These are the activations of a small neural network, seen along a few directions. Each row is one input.
In each table, some parts of the input vary, and every possible input appears once, in random order.
Descriptions start from the smaller parts, as in this example, which fits no table here: one of 5 places around a ring, together with either a single point or one of 11 places along a line or (one of 3 separate values, together with one of 4 places along a line).
Shared parts are said once, and a part with two or three values counts as separate values.
(in the rows, 128 means zero)

Other details of the inputs vary at random and push rows far along two fixed directions, the same in every table; ignore that.

Rows:
r1: [ 62 127 124 134 135  87 121  97 113 127 145]
r2: [163  98 117 229  39 100 136 151 195 167  59]
r3: [ 57 138 122 131 146  95 138 116 113  99 125]
r4: [ 81 130 113 116 140  58 116  91 149 127 168]
r5: [208 118 145  78 122 171 164 154 104 137 108]
r6: [ 56 139 124 132 146 100 139 112 118  98 125]
r7: [244 129 135  85 126 161 161 159 105 136 100]
r8: [ 60 131 127 135 135  93 123  93 117 125 145]
r9: [155 114 114 237  76 172 116 182 190 143  79]
r10: [ 59 148 116 173 142 153  96 140 134 107 139]
r11: [ 28 156 115 167 160 145  93 126 123 101 154]
r12: [222 113 147  86 111 171 157 154 104 159 110]
r13: [180 139 147  72 161 231 112 151  89 126 160]
r14: [ 56 152 124 184 136 141  83 133 132 100 133]
r15: [198 111 146  65 130 140 134 112 117 154 147]
r16: [ 71 126 123 122 141  74 114  87 136 124 150]
r17: [170  95 117 245  39  98 145 172 200 159  40]
r18: [227 129 137  84 134 162 162 149 109 127 103]
r19: [192 113 133  68 129 121 138 116 139 151 163]
r20: [120 156 139  85 170 200 101 139  82 115 167]
r21: [125 131 131  58 160 103 130  88 122 129 185]
r22: [ 79 128 114 115 143  60 115  87 150 123 169]
r23: [129 125 138  47 164 116 123  93  96 134 176]
r24: [ 56 134 127 133 145  99 134 106 117 109 131]
r25: [ 73 152 112 136 160  81 134 113 113  91 122]
r26: [ 57 140 123 131 144  94 137 117 111 101 125]
r27: [ 75 122 121 122 140  68 111  89 132 125 152]
r28: [229 130 136  82 134 163 161 146 106 128 107]
r29: [186 135 147 109 142 219 116 165 110 136 138]
r30: [ 42 151 123 168 155 145  88 122 119  92 151]
r31: [151 145 142  63 175 229 113 134  78 117 176]
r32: [ 55 132 126 134 144  95 135 110 114 112 133]
r33: [ 59 129 126 132 136  89 124  99 115 128 146]
r34: [205 120 147  81 122 173 164 150 108 134 106]
r35: [194 132 145  97 140 227 111 162 100 133 144]
r36: [180 113  98 247  52  85 149 177 208 137  25]
r37: [181  89 111 229  34  69 121 153 218 172  58]
r38: [212 111 147  69 115 164 144 136  94 168 134]
r39: [166 102 111 208  54  66 128 134 225 159  89]
r40: [ 57 134 129 135 143  99 133 105 116 111 132]
Description of these inputs: one of 5 places along a line, together with either one of 2 separate values or one of 6 places along a line.
Which other rows does r14 become when the place on the line of 5 takes its other values? List them by row number.
> r13, r20, r29, r30

Rows:
r41: [ 57 132 110 195 115  76 127 122 163 105  99]
r42: [134 148 138  87 169 182 130 138  79 107 142]
r43: [ 62 134 103 194 117  71 106 120 174 117 124]
r44: [127 137 145  87 156 189 119 132  81 124 157]
r45: [ 36 135 116 163 132  80 112 110 139 114 136]
r46: [226 104 126 153  76 141 140 157 169 166  95]
r47: [ 57 138 106 194 118  71 125 127 160 106 103]
r48: [242 110 129 190  64 188 122 188 181 162  77]
r49: [ 48 140 113 158 139  74 131 106 132 106 124]
r50: [138 125 143  67 150 145 139 112  87 138 158]
r51: [229  94 134 163  58 135 143 161 166 171  73]
r52: [138 138 140  54 168 132 141 108  79 116 153]
r53: [121 128 145  65 157 152 132 110  89 126 163]
r54: [151 131 136  67 155 132 126 108 103 130 160]
r55: [154 126 136  84 146 150 127 120 118 130 155]
Describe the family of inputs behind these rows.
> one of 3 separate values, together with either a single point or one of 4 places along a line
The inputs of r43 and r47 match in every part but the choice among 3 separate values. If r46 is changed in the same way as r43 into r47, which row does it become?
> r49
Start at r51 and move only the place on the line of 4, one step at a time. The first step leads to r50. Which rows follow, in order?
> r53, r45
